These are the activations of a small neural network, seen along a few directions. Each row is one input.
Each table varies a few parts of the input and shows all the possible inputs, shuffled.
A made-up example of a description, with smaller parts first: one of 6 places along a line, together with either a single point or one of 11 places around a ring or (one of 2 separate values, together with one of 8 places around a ring).
Shared parts are said once, and a part with two or three values counts as separate values.
In the rows, zero is written as 128.

Other details of the inputs shift rows strongly along two fixed directions, in all tables alike. That doesn't count.
To show where, the next rows are all for the same input, with only those details redrawn:
[149 123 123 119 142 107 137 133 113 128 118 141 153 156]
[158  74 121 128 184  70 112 129  92 129 106 158 159 206]
[145 118 116 102 137 109 136 114 105 124 131 151 175 180]
[156 145 137 159 146 105 143 180 134 140  90 111  98  88]
[127 187 108  68  71 168 172  99 124 117 163 139 192 132]
[137 140 110  79 111 132 148  98 108 118 150 152 193 175]
[131 177 111  78  82 158 167 106 123 120 155 138 184 134]
[137 185 120 102  89 152 168 132 134 126 139 123 153 100]

Rows:
x1: [ 63 183 129  98  47 149 159  97 108 107 170 107 194 118]
x2: [123 176 106  59  78 183 153  85 123 123 171 106 183 128]
x3: [163 137 141 157 157 121 127 160 115 145  99  87  86  84]
x4: [155  53 111 140 199  59  92 138  91 133  97 154 150 215]
x5: [125 174 115 125  90 107 131 114 130 156 149 107 155 137]
x6: [123 116 108  84 143 107 147  93 100 128 157 149 163 190]
x7: [102  47 150 165 176  40  94 133  71 126 100 128 165 201]
x8: [130 148 110 100  70 190 146  84 125  97 178 168 172 144]
x9: [120 113  99  87 146 109 139  95 101 134 159 147 164 188]
x10: [145  58 110 132 208  56 108 114  72 138 124 158 130 220]
x11: [126 172 102  83  84 162 158 112 121 133 157 137 183 129]
x12: [114 153 126 123  62 146 135  83 155 127 186 137 168 150]
x13: [152 140 123 161 145 108 128 188 133 132  93 105  99  85]
x14: [131 130 159 145 143 134 120 143 142 128  91 106  92  56]
x15: [131  96 136 179 156 117 129 172 153 138 122 121  56  95]
x16: [148  54 118 135 158 112  99 110 116 109 135 178 159 208]
x17: [124 151 114 138 137 115 150 160 137 146 124 100  86  91]
x18: [ 82 159 112  75  91 164 152  83 135 119 168 150 157 105]
x19: [127 117 131  74  50 116 117 134 122 143  92  99  95 104]
x20: [144 147 127 113 126 146 136 136 125 147 130  93 132 100]
x21: [124 160 137 122 105 183 144 128 157 119 150 127 111 118]
x22: [141  61 130 171 150  67  78 106 125 137 136 149 141 215]
x23: [130  62 125 130 173  90  87 105  87 117 104 189 159 185]
x24: [147 127 147 161 122 169 127 156 159 132 124  95  82  66]
x25: [124 124 130 173 131 135 139 168 164 124 128 111  52  76]
x26: [150 145 140 159 180 102 126 183 132 155  86  96  74 109]
x27: [115 126 115 127 108 155 140 127 150 103 163 130 105 114]
x28: [130 114 147 155 156 125  97 157 140 123  86 100  86  55]
x29: [ 78 154 148 138  78 125 153 135 117 130 129  91 159  99]
x30: [144 187 137 141 138 138 147 161 127 146 109  99  85  93]
x31: [167 121 152 160 174 101 125 172 127 144  86  82  82  90]
x32: [112 151 121  90  89 191 142  92 146 105 172 143 151 164]
x33: [160  95 152 179 161 135 109 159 152 126 105 100  71  91]
x34: [133 100 117 129 145  59 104 101 103 156 141 135 174 214]
x35: [135 130 137 179 132 137 141 161 146 125 130 120  47  74]
x36: [128 113 151 154 153 132 105 155 138 145  87 106  91  60]
x37: [ 94 142 155 177 105  98 134 167 118 140  97  80 118  82]
x38: [ 79 122 102  71 110 145 133  70 120 114 165 165 171 155]
x39: [140 102 114 121  72 156 132  72 151 131 116 129 144 165]
x40: [122 135 132 155 131 125 113 168 146 117  89 130 101  56]
x41: [124 170 145 112  91 188 158 119 157 109 155 129 118 120]
x42: [145 161 126 123 116 129 154 148 130 130 120 123 136 106]
x43: [126 111 140 169 154 109 108 175 139 142  77 139  95  71]
x44: [107 168  97  72  92 155 168  99 122 140 177 129 163 133]
x45: [ 99 181 145  93 102 170 149 110 143 122 130 136 133  96]
x46: [142 162 136 176 130  76 121 165 138 160 116  92 102  98]
x47: [153  21 123 156 187  87  84 128 108 121 115 181 147 221]
x48: [131 136 118 152 154 100 138 176 133 140 112  98  75  87]
x49: [108  98 110  96 127 127 108  92 114 112 129 175 182 168]
x50: [121 160 128 136  69 141 130  99 155 123 182 131 151 133]
x51: [152  36 125 131 174 117  80 100 111  98 136 142 147 205]
x52: [134 117 134 121 133 157 123 102 117 111 151 156 129 185]
x53: [121 151 108  71 126 143 137  94 110 128 151 134 174 193]
x54: [131 109 111 130 149  54  97 103  99 142 146 136 167 213]
x55: [130 162 102  83  97 152 153 107 118 126 154 141 185 144]
x56: [140 170 137 144 150 128 142 176 140 159 101  93  86  93]
x57: [139 158 133 114  78 205 145  95 137 106 167 118 129  96]
x58: [101 131 134 148 142 120 131 158 145 146 110 126  78  59]
x59: [ 99 137 127 140 134 123 127 151 144 121 116 123  83  58]
x60: [156  33 131 146 177  91  97 115 109 105 121 183 152 226]
x61: [ 97 180 136  94 104 175 141 112 144 129 133 135 135  94]
x62: [100 161 113  81  80 171 140  92 134 114 149 163 184 106]
x63: [139 127 113  73 128 144 130  84 103 128 157 122 186 170]
x64: [136 180 130 133 137 136 140 170 141 136 109  89  91  90]
x65: [109 156 127  77  88 186 131  68 114 112 155 139 170 106]
x66: [ 90 159 126  71 101 175 135  89 129 129 150 153 169 137]
x67: [114 148 125  89  92 190 143  95 142 117 174 146 155 161]
x68: [129 116 132 167 139 132 138 159 157 127 133 120  64  88]
x69: [132 149 142 192 106 106 115 153 167 130 141 109  83  95]
x70: [164 116 128 170 131  90 124 156 140 174  46  79  73 105]
x71: [116 172 128 105  82 198 146 119 157  99 164 123 124 117]
x72: [153  33 116 150 176  94  81 126 111  99 121 174 145 213]
x73: [128 128 149 146 147 137 111 144 143 135  94 106  94  54]
x74: [128 137 141 160 120 143 156 157 163 120 137 117  63  75]
x75: [154  22 122 164 190  82  80 133 113 111 107 173 132 218]
x76: [131 134 147 189 109 109 118 158 166 143 136 109  82 102]
x77: [111  53 131 125 193  71 104 106 101 124 113 172 131 183]
x78: [127 116 148 157 154 127 102 154 143 133  84 101  82  59]
x79: [111 117 133 101 150 133 110  90  98 123 126 168 149 174]
x80: [162 135 130 171 157 101 129 177 113 143  90 119  92  99]
x81: [109 167 132 104  86 161 148 116 143 114 127 149 152  78]
x82: [154 140 132 141 145 128 124 165 130 133 106  76  98  77]
x83: [157  16 134 153 199  95  73 113 111 113 114 141 125 212]
x84: [ 92 127 163 190 125  86 132 189 118 141  90  79  95  77]
x85: [115 116 139 167 165 102 120 153 124 138  99 135  64  76]
x86: [118  51 132 120 206  82  71 112  96 118  97 166 142 214]
x87: [119 202 119  58  86 175 172  92 125 125 164 124 174 148]
x88: [143 139 145 122  98 181 143 113 151 108 150 113 120 100]
x89: [108 149 146 146 145 136 119 158 148 136  89 118  81  80]
x90: [115 181 115 110  79 119 141 111 130 151 167 111 159 135]
What is each input in this table made of?
> one of 3 separate values, together with either a single point or one of 5 places around a ring or (one of 4 separate values, together with one of 6 places along a line)
Changing only the choice among 3 separate values turns x61 into x26. The same change can be made to x62. Which row results?
> x55
Changing only the choice among 3 separate values turns x68 into x9. The same change can be made to x88. Which row results?
> x31
Changing only the choice among 3 separate values turns x28 into x51. The same change can be made to x43. Which row results?
> x47
Which other rows does x76 become when the place on the ring of 5 takes its other values? List them by row number.
> x12, x22, x50, x69
Which other rows does x85 become when the choice among 4 separate values takes its other values? List them by row number.
> x23, x65, x79
Which other rows does x29 become when the place on the ring of 5 takes its other values? List them by row number.
> x1, x7, x37, x84
Which other rows does x42 become when the place on the line of 6 takes its other values? List them by row number.
> x4, x11, x13, x55, x80

Rows:
x91: [118 126 123 113 139 142 129 113 121 120 138 139 129 118]
x92: [150  38 147 182 215  75  75 155 117 125  74 159  96 171]
x93: [118 125 117 117 132 140 131 123 128 116 135 151 131 121]
x94: [116 148 125 125 125 114 129 121 122 138 143 124 142 135]
x95: [117 147 120 128 118 113 132 129 128 134 139 136 145 137]
x96: [144 130 125 135 120 135 135 116 147 120 153 129 129 144]
x97: [125 143 128 120 122 122 147 128 115 133 130 121 141 142]
x98: [142 122 119 136 112 138 134 115 144 131 149 133 128 141]
x99: [124 137 128 117 112 116 137 118 114 137 121 122 143 132]
x100: [110 118 122 109 127 137 127 112 125 122 128 141 127 116]
x101: [116 116 137 117 120 150 116 108 134 120 121 141 130 122]
x102: [125 124 137 121 131 155 118 109 131 117 130 140 132 124]
x103: [132 132 122 110 128 134 132 130 125 123 127 143 141 125]
x104: [123 125 126 102 123 131 127 119 122 129 121 133 137 120]
x105: [133 144 123 124 117 119 142 129 117 131 126 132 148 136]
x106: [110 108 136 142 102 130 121 120 128 110 144 124 150 121]
x107: [136 129 128 132 113 140 127 123 135 116 152 126 123 149]
x108: [124 131 126 105 133 137 137 128 123 124 130 131 134 131]
x109: [137 139 117 116 122 129 129 130 124 129 123 125 150 133]
x110: [118 122 137 120 129 156 126 117 135 115 130 140 128 133]
x111: [137 179 144 162 110 135 139 187 158 151  82  68  66  18]
x112: [132 145 128 121 124 121 139 120 110 135 131 121 145 133]
x113: [138 130 128 135 121 143 132 123 134 128 156 127 128 147]
x114: [137 140 123 112 129 131 126 121 117 133 127 113 148 130]
x115: [149 159 151 200 112 132 134 200 175 136  99  79  27  33]
x116: [130 138 122 111 127 132 133 128 122 131 127 113 143 139]
x117: [137  57 139 182 217  34  88 165 105 149  86 132  97 188]
x118: [111 124 122 112 137 144 136 121 126 118 137 139 125 127]
x119: [109 140 124 121 113 109 127 118 125 141 133 125 140 133]
x120: [131 133 126 107 135 136 130 121 119 127 131 131 139 122]
x121: [138 119 117 135 105 139 131 120 141 128 148 131 124 144]
What is each input in this table made of?
> either a single point or one of 6 places around a ring or (one of 4 separate values, together with one of 6 places along a line)
